A small network was shown many inputs. Here are its activations along a few directions, one row for each input.
In each table, some parts of the input vary, and every possible input appears once, in random order.
A made-up example of a description, with smaller parts first: one of 2 separate values, together with either a single point or one of 11 places along a line or (one of 4 places along a line, together with one of 8 places around a ring).
Shared parts are said once, and a part with two or three values counts as separate values.
(in the rows, 100 means zero)

Rows:
R1: 120 89 49 86 125 124 94 115 129 94 88 87 127 81
R2: 75 96 131 128 118 102 97 86 103 114 121 122 73 99
R3: 115 104 84 88 99 103 98 128 125 95 77 81 108 84
R4: 71 84 126 135 117 119 104 82 83 125 129 139 73 114
R5: 127 99 45 44 52 62 123 87 46 23 98 87 190 119
R6: 114 102 74 91 116 113 85 116 126 97 81 86 111 78
R7: 86 93 116 125 106 126 108 89 85 147 98 143 84 122
R8: 103 104 79 93 118 98 91 113 119 90 101 67 92 72
R9: 88 97 125 124 89 117 120 100 86 144 94 138 82 129
R10: 93 97 133 119 104 117 124 93 83 140 108 127 76 129
R11: 121 112 69 48 42 53 115 88 43 28 91 85 173 116
R12: 98 111 138 114 105 99 117 97 104 128 100 112 76 113
R13: 92 110 129 118 89 100 113 103 107 133 86 122 82 114
R14: 77 98 122 129 107 112 113 85 79 138 121 123 66 117
R15: 98 118 118 81 33 51 132 63 24 65 99 123 146 145
R16: 113 75 57 88 131 116 76 111 130 88 115 78 122 70
R17: 86 101 116 112 111 96 79 100 117 88 105 93 70 85
R18: 102 114 116 101 83 96 94 119 120 106 72 91 80 99
R19: 80 82 126 130 110 121 89 85 87 142 126 133 80 111
R20: 120 103 91 85 116 103 101 122 124 91 90 71 102 85
R21: 94 103 114 88 31 69 139 58 4 75 107 139 146 159
R22: 107 115 124 97 98 95 96 112 117 102 85 81 74 100
R23: 81 112 127 123 108 95 106 88 100 127 112 107 66 102
R24: 84 95 131 123 111 104 83 88 108 130 118 117 80 96
R25: 109 91 55 87 128 108 99 112 123 85 109 68 109 75
R26: 100 89 84 99 127 104 84 109 123 77 110 83 97 70
R27: 106 77 58 93 137 114 92 108 127 72 118 85 114 72
R28: 95 99 116 107 104 99 64 103 120 104 102 87 78 83
R29: 108 123 102 62 25 46 111 79 37 38 86 94 143 130
R30: 121 92 59 83 109 114 107 126 129 91 85 82 124 86
R31: 90 107 121 119 106 109 101 92 106 135 90 127 85 107
R32: 91 116 112 105 101 91 86 104 113 101 97 78 64 88
R33: 100 112 106 103 99 105 81 107 119 109 75 96 83 93
R34: 125 91 66 79 126 113 109 121 127 86 98 72 118 88
R35: 108 88 82 94 121 106 68 112 126 92 107 77 106 68
Q: The inputs of R5 and R11 match in every part but one. If R27 is changed in the same way as R5 into R11, which row does it become?
A: R26
Q: What do these inputs look like to the network?
A: one of 5 places along a line, together with either a single point or one of 6 places around a ring
Q: Change only the place on the ring of 6 in R19. List by row number the other rows that result.
A: R4, R7, R9, R10, R14
Q: Which other rows agree with R31 in the place on the line of 5? List them by row number.
A: R2, R12, R13, R15, R23, R24

Rows:
R36: 106 100 88 96 104 106 104 101 101 107 97 100 109 101
R37: 103 106 112 93 88 85 107 94 87 89 103 96 106 108
R38: 95 104 91 94 81 87 104 88 76 82 102 103 112 107
R39: 104 104 108 94 87 90 112 92 85 96 97 108 114 113
R40: 106 101 92 93 105 100 100 103 102 101 102 87 101 96
R41: 104 96 99 96 96 100 107 105 96 97 102 96 101 105
R42: 105 95 96 98 95 107 111 104 94 104 97 108 110 110
R43: 102 93 85 96 104 102 97 95 94 96 109 97 112 96
R44: 75 92 136 157 166 145 74 119 172 183 110 110 18 68
R45: 106 102 90 94 100 98 108 104 106 89 91 100 111 99
R46: 107 107 103 88 83 88 93 104 98 86 91 87 106 99
R47: 101 97 87 94 101 94 100 98 99 79 104 98 114 94
R48: 105 104 95 91 101 93 103 106 106 83 97 87 103 93
R49: 103 99 95 90 85 90 89 96 89 83 98 99 117 99
R50: 99 109 95 94 80 91 111 95 81 93 89 106 110 111
R51: 107 105 99 90 83 93 97 101 97 92 86 100 114 104
R52: 99 99 104 95 89 87 105 86 80 86 110 107 116 109
R53: 76 87 135 156 173 155 71 116 165 174 111 113 13 74
R54: 99 111 99 93 81 85 106 97 83 86 94 93 102 107
R55: 99 89 92 98 97 102 104 97 88 94 109 106 112 106
Q: What do these inputs look like to the network?
A: either one of 2 separate values or (one of 3 separate values, together with one of 6 places around a ring)
Q: What sort of input is R39?
A: one of 3 separate values, together with one of 6 places around a ring

Rows:
R56: 130 121 74 39 42 42 94 110 78 6 75 54 160 93
R57: 97 107 96 114 150 120 46 136 190 111 85 49 34 40
R58: 104 70 83 126 164 155 70 131 175 148 102 95 75 60
R59: 79 133 180 122 60 69 93 79 78 127 87 119 59 123
R60: 73 103 147 133 74 108 112 76 61 156 103 164 78 145
R61: 103 99 85 118 169 136 88 141 178 136 93 69 53 52
R62: 95 64 87 127 187 152 77 111 158 136 137 100 71 64
R63: 128 97 42 53 62 83 112 92 59 40 80 97 185 112
R64: 57 91 151 146 91 102 127 56 46 135 135 168 75 142
R65: 115 84 39 58 70 75 116 78 38 37 125 88 180 111
R66: 135 113 53 42 58 60 132 102 76 29 82 67 171 114
R67: 84 118 162 124 74 97 132 87 64 140 96 130 59 145
Q: What do these inputs look like to the network?
A: one of 3 separate values, together with one of 4 places along a line
Q: The inputs of R64 and R60 match in every part but the place on the line of 4. If R65 is changed in the same way as R64 into R60, which row does it become?
A: R63
Q: Change only the place on the line of 4 in R62. List by row number the other rows that result.
A: R57, R58, R61

Rows:
R68: 96 126 116 82 58 60 107 85 63 71 93 81 97 115
R69: 130 111 86 72 96 92 130 124 118 83 77 74 117 105
R70: 87 89 101 101 86 95 118 70 53 86 122 140 127 127
R71: 100 74 50 99 129 117 91 100 108 81 118 92 120 75
R72: 115 98 56 87 108 119 90 123 133 99 73 88 115 84
R73: 97 99 84 91 85 87 132 80 46 78 124 101 121 128
R74: 115 90 91 93 91 116 85 110 108 122 81 112 127 106
R75: 68 102 154 149 137 121 68 116 151 152 108 100 7 76
R76: 99 99 114 99 85 92 56 94 104 94 102 98 107 86
R77: 91 102 136 145 152 152 100 122 156 180 83 114 29 93
R78: 103 108 111 97 61 92 120 96 69 108 73 134 128 129
R79: 97 107 81 92 106 92 60 109 123 73 90 74 97 64
R80: 73 83 124 152 170 140 101 97 137 171 139 119 36 86
R81: 114 119 93 81 58 86 138 104 66 98 77 99 118 128
R82: 111 90 80 83 116 93 129 101 96 67 126 76 124 96
R83: 101 67 83 100 114 117 86 86 86 99 126 119 126 99
R84: 115 121 110 78 94 64 100 109 109 58 95 60 97 86
R85: 88 113 131 102 55 67 90 75 73 79 93 116 106 116
Q: What do these inputs look like to the network?
A: one of 3 separate values, together with either a single point or one of 5 places around a ring
Q: The inputs of R80 and R77 match in every part but the choice among 3 separate values. If R82 is changed in the same way as R80 into R77, which row does it become?
A: R69
Q: Change only the choice among 3 separate values in R76. List by row number the other rows that result.
A: R74, R83
Q: Change only the choice among 3 separate values in R68. List by row number the other rows that result.
A: R73, R81

Rows:
R86: 114 108 85 90 105 105 97 123 128 100 77 78 97 86
R87: 92 94 103 102 80 96 113 78 59 101 111 128 120 125
R88: 103 88 90 101 103 112 122 94 83 111 108 120 119 117
R89: 71 92 145 156 155 139 77 106 148 172 116 118 19 82
R90: 106 85 71 90 118 104 86 102 111 77 114 87 120 80
R91: 108 111 112 96 84 97 116 106 97 110 81 104 100 116
R92: 96 117 124 98 62 80 109 91 73 99 85 113 101 123
R93: 111 109 94 85 99 88 81 114 122 78 87 71 100 79
R94: 110 84 63 94 125 121 102 111 116 99 103 94 116 87
R95: 97 119 117 92 76 70 97 94 87 75 96 86 94 102
R96: 92 94 96 96 94 86 100 82 74 76 123 101 112 103
Q: What do these inputs look like to the network?
A: either a single point or (one of 2 separate values, together with one of 5 places around a ring)
Q: Start at R93 and move only the place on the ring of 5, one step at a time. The first step leads to R95. Which rows follow, in order?
A: R92, R91, R86

Rows:
R97: 134 120 34 38 53 67 88 114 87 22 61 43 157 88
R98: 102 114 154 124 135 113 88 132 175 135 81 77 28 78
R99: 122 77 40 57 92 76 102 80 74 24 124 86 191 91
R100: 134 135 110 46 43 39 123 107 74 44 75 62 142 116
R101: 102 107 115 81 24 67 113 74 35 77 86 141 152 149
R102: 76 95 161 155 123 137 73 97 125 186 97 143 43 101
R103: 91 57 85 127 184 150 59 115 157 125 143 94 69 54
R104: 86 64 87 144 171 167 117 105 131 182 134 129 65 99
R105: 84 124 122 87 22 43 129 65 10 56 105 108 118 142
R106: 98 109 80 115 148 127 62 146 188 123 71 62 48 40
R107: 116 81 47 72 81 103 156 81 32 67 110 129 179 139
R108: 55 117 164 154 124 111 90 84 111 158 114 125 9 104
Q: What do these inputs look like to the network?
A: one of 2 separate values, together with one of 6 places around a ring
Q: The inputs of R100 and R98 match in every part but the choice among 2 separate values. If R101 is changed in the same way as R100 into R98, which row does it become?
A: R102
Q: Change only the choice among 2 separate values in R97. List by row number the other rows that result.
A: R106

Rows:
R109: 109 115 101 86 89 86 90 111 112 83 82 78 98 91
R110: 99 119 119 93 69 77 105 95 82 88 87 96 96 113
R111: 82 92 130 147 156 144 83 116 157 171 105 112 30 80
R112: 75 86 130 151 162 144 77 109 151 167 118 115 30 78
R113: 111 104 84 86 102 93 92 110 117 79 90 77 109 84
R114: 101 90 88 94 88 99 114 84 66 92 111 117 130 117
R115: 113 92 73 84 109 102 99 109 109 81 102 83 120 88
R116: 104 84 74 91 98 104 111 90 80 87 113 111 133 109
R117: 107 87 66 88 107 106 104 100 94 83 108 98 128 95
R118: 97 110 118 95 68 79 113 87 68 90 96 113 110 122
R119: 97 102 104 95 76 87 118 82 62 93 106 118 119 125
R120: 104 119 113 90 76 78 94 105 101 87 82 83 95 98
Q: What do these inputs look like to the network?
A: either one of 2 separate values or one of 10 places around a ring
Q: What sort of input is R111?
A: one of 2 separate values
Q: List by row number the other inputs of the same sort as R111.
A: R112
